A small network was shown many inputs. Here are its activations along a few directions, one row for each input.
Each table varies a few parts of the input and shows all the possible inputs, shuffled.
Descriptions start from the smaller parts, as in this example, which fits no table here: values(2) and (point or ring(11) or (line(4) and ring(5))).
Shared parts are said once, and a part with two or three values counts as separate values.

A family of inputs:
R1: [ 2.07 -3.94  5.19  1.06 -2.65  2.91 -1.66 -1.10  5.50  5.70  2.81 -5.71
 -1.29]
R2: [ 0.90 -2.52 -4.77  0.22  0.27 -0.69  1.51  5.13  0.79 -2.24 -0.15  4.68
 -1.40]
R3: [ 4.47  4.29 -1.50 -1.26  2.32  3.04  1.90  0.26 -0.54 -0.20  0.29  1.17
  2.47]
R4: [-2.56  4.68 -1.67  0.83  0.07 -2.08 -0.29 -4.88  2.22  1.62 -1.51 -2.56
  2.07]
R5: [-0.79  1.72  1.65 -4.38 -0.89  3.33  0.11 -1.82 -3.03  0.84  0.83  1.00
  2.29]
R6: [ 2.29  0.57 -5.13 -2.74 -0.37  1.73  2.16  1.64  2.14  2.15  1.44  4.52
  0.32]
R7: [-1.17  1.50  0.43 -2.40 -0.30 -1.01 -0.26 -5.11 -1.88  2.77 -0.31  1.28
 -0.83]
R8: [-2.26 -1.00  2.05 -1.48 -0.38  0.61 -0.50  2.06 -4.53 -3.33 -0.36  1.04
  0.41]
R9: [ 3.02  1.46 -1.05  1.68  2.84  0.45  1.26  4.03 -1.94 -4.40 -1.17  1.33
  0.66]
R10: [-4.02  1.75 -1.34  3.85  0.64 -4.67 -0.97 -1.18  0.72 -2.60 -2.76 -2.43
  0.38]
R11: [ 0.67 -7.12  5.39  4.00 -1.84 -0.05 -2.39  2.42  3.92  1.23  2.38 -5.70
 -2.46]
R12: [-2.63 -1.40  0.75  0.62  0.28 -3.57 -0.87 -1.45 -3.38 -1.53 -1.49  1.38
 -2.61]
Describe the family of inputs behind these rows. -> values(2) and (point or line(5))
Changing only the values(2) part turns R7 into R12. The same change can be made to R5. Which row results? -> R8

A family of inputs:
R13: [-0.66 -5.80  0.78  4.60 -2.27 -1.62 -1.21  4.32  5.59  0.82  0.17 -2.93
 -3.68]
R14: [-5.37  4.59 -6.35 -0.04  1.64 -5.46  0.79 -2.34 -3.62 -3.97 -3.58  4.15
  1.25]
R15: [ 0.98  2.89 -1.49  0.16  3.44 -1.05  1.28  1.49 -6.19 -5.45 -3.08  4.05
 -0.23]
R16: [ 5.79  2.09 -3.74  0.72  1.93  2.37  2.43  4.56  3.11 -0.23  1.17  1.55
  1.49]
R17: [ 4.19 -0.06 -5.66 -0.49  0.55  0.83  2.48  3.83  4.01  1.51  1.39  3.79
 -0.57]
R18: [ 0.39 -3.11  3.64  0.52 -0.65 -1.76 -1.68 -4.72  0.45  3.95  1.31 -1.90
 -3.02]
R19: [-2.46  2.66  2.68  2.51  0.54 -3.12 -2.19 -7.28  1.55  1.86  0.18 -6.38
  2.49]
R20: [ 2.06 -1.04  5.54  1.43  0.80 -0.15 -1.65 -3.94 -0.36  2.19  0.91 -4.36
 -1.12]
R21: [ 3.09  1.08 -0.30 -3.63  0.81  4.07  1.58  3.57 -3.12 -1.51  2.64  3.07
  2.54]
R22: [ 0.52 -6.53  3.55 -0.97 -2.17  1.04 -1.50  0.01  1.14  2.83  4.67 -1.61
 -1.29]
R23: [-1.65 -1.49  6.29  2.58 -0.28 -1.13 -2.08 -0.78 -1.94 -1.17 -2.11 -4.12
 -2.46]
R24: [-4.11  0.54  0.74  1.43 -0.87 -4.70 -2.23 -7.98  2.40  3.64  0.45 -4.09
  0.50]
R25: [ 1.78  2.98  2.83 -2.31  0.10  3.77  0.27 -2.78 -1.62  2.04 -1.34 -0.36
  0.55]
R26: [ 4.62  0.59 -0.67  0.71 -0.27  4.86  1.29  2.84  5.36  2.14  0.67 -1.41
  1.32]
R27: [-0.56  0.70 -3.35 -1.01  2.08 -2.57  1.40  0.64 -5.23 -3.78 -2.76  6.39
 -2.29]
R28: [ 3.00 -1.56 -2.60 -0.51 -1.65  3.33  1.34  2.11  6.25  3.88  0.90  0.83
 -0.75]
R29: [-7.97  0.17  1.38  2.48 -2.02 -5.68 -2.80 -4.57  0.68  0.40 -2.73 -4.05
 -0.88]
R30: [ 1.16  2.54 -2.14 -3.55  0.80 -0.11  1.59 -1.75 -3.15  1.33 -0.44  4.94
 -1.46]
R31: [-3.65  6.68 -4.34  0.92  3.11 -3.81  0.96 -1.78 -4.36 -5.88 -3.79  1.89
  3.13]
R32: [-1.46 -4.96  6.20  1.26 -1.80  1.58 -1.99  3.91 -1.19 -2.23  1.24 -3.75
 -0.59]
R33: [ 2.71  4.71 -0.27 -2.37  2.15  1.40  1.48 -0.90 -4.11 -0.34 -0.76  2.60
  0.61]
R34: [-3.56  6.44 -5.07 -2.56  0.34 -3.00  1.04 -4.89 -1.49  1.03 -1.18  2.80
  2.03]
R35: [ 2.02 -0.58  2.73 -3.62 -1.30  6.46  0.33  1.87 -0.76  0.95  2.01  0.01
  2.46]
R36: [ 0.18  0.86  0.95 -3.36 -1.31  2.20  0.31 -3.59 -0.73  3.75 -0.98  2.05
 -1.45]
R37: [ 4.35  0.07 -4.91  3.15  3.32 -0.15  2.24  6.80  1.24 -5.40 -1.26  2.94
  0.63]
R38: [ 4.59 -3.11  1.96  4.36  0.19  1.09 -0.67  1.94  6.20  2.33  3.00 -5.54
 -0.58]
R39: [ 0.43 -2.74  0.81 -4.84 -2.68  4.92  0.38  1.14  0.14  2.69  2.24  2.25
  0.40]
R40: [-1.91  8.52 -3.18 -1.66  1.79 -1.40  1.06 -4.11 -2.31 -0.74 -1.58  0.34
  3.95]
R41: [-2.79  6.81 -0.01 -1.43 -0.31  0.91 -0.17 -6.11  0.19  1.60 -2.06 -2.44
  3.95]
R42: [ 2.93 -5.22  0.02  3.30 -1.24 -0.49 -0.68  1.25  7.02  4.12  3.26 -3.25
 -2.55]
R43: [ 2.70 -2.05 -6.85  2.09  1.90 -1.73  2.23  6.10  2.08 -3.60 -1.00  5.24
 -1.34]
R44: [-0.13 -2.97 -3.42 -2.29  0.72  0.02  1.42  5.19 -4.24 -4.87  0.49  6.75
 -0.33]
R45: [ 1.42 -1.05 -2.29 -4.72 -0.63  2.46  1.49  2.98 -2.31  0.37  2.81  5.27
  0.59]
R46: [ 2.14 -4.43  5.43  0.07 -0.76  2.60 -1.55  0.81  0.28  1.11  4.31 -4.01
  0.69]
R47: [-3.15 -7.07  4.21  0.15 -3.23 -0.03 -2.09  3.32 -0.40 -0.38  1.41 -1.56
 -2.56]
R48: [ 1.50 -0.83 -1.49 -1.24  2.14  1.60  1.43  5.89 -5.08 -6.67  0.23  4.46
  1.63]
R49: [-3.39 -3.56  4.28  1.61 -1.74 -2.78 -2.27 -1.35 -1.19  0.72 -1.90 -1.86
 -4.36]
R50: [-6.27  2.25  3.34  3.42 -0.59 -4.06 -2.69 -3.90 -0.10 -1.43 -3.04 -6.40
  1.03]
R51: [ 1.00 -3.69  2.72  5.67 -0.86 -0.04 -1.18  5.02  4.75 -0.96 -0.10 -5.23
 -1.70]
R52: [-4.43  4.69 -1.95 -2.53 -1.72 -0.67 -0.22 -6.81  1.05  3.37 -1.79 -0.14
  1.96]
Changing only one part turns R14 into R31. The same change can be made to R29. Which row results? -> R50
Describe the family of inputs behind these rows. -> values(2) and line(4) and line(5)
Change only the values(2) part in R33. List by row number the other rows that result. -> R30
Change only the values(2) part in R45. List by row number the other rows that result. -> R21
Change only the line(5) part in R37. List by row number the other rows that result. -> R16, R26, R38, R51
Start at R28 and move only the line(4) part, one step at a time. The first step leads to R39. Which rows follow, in order? -> R36, R52
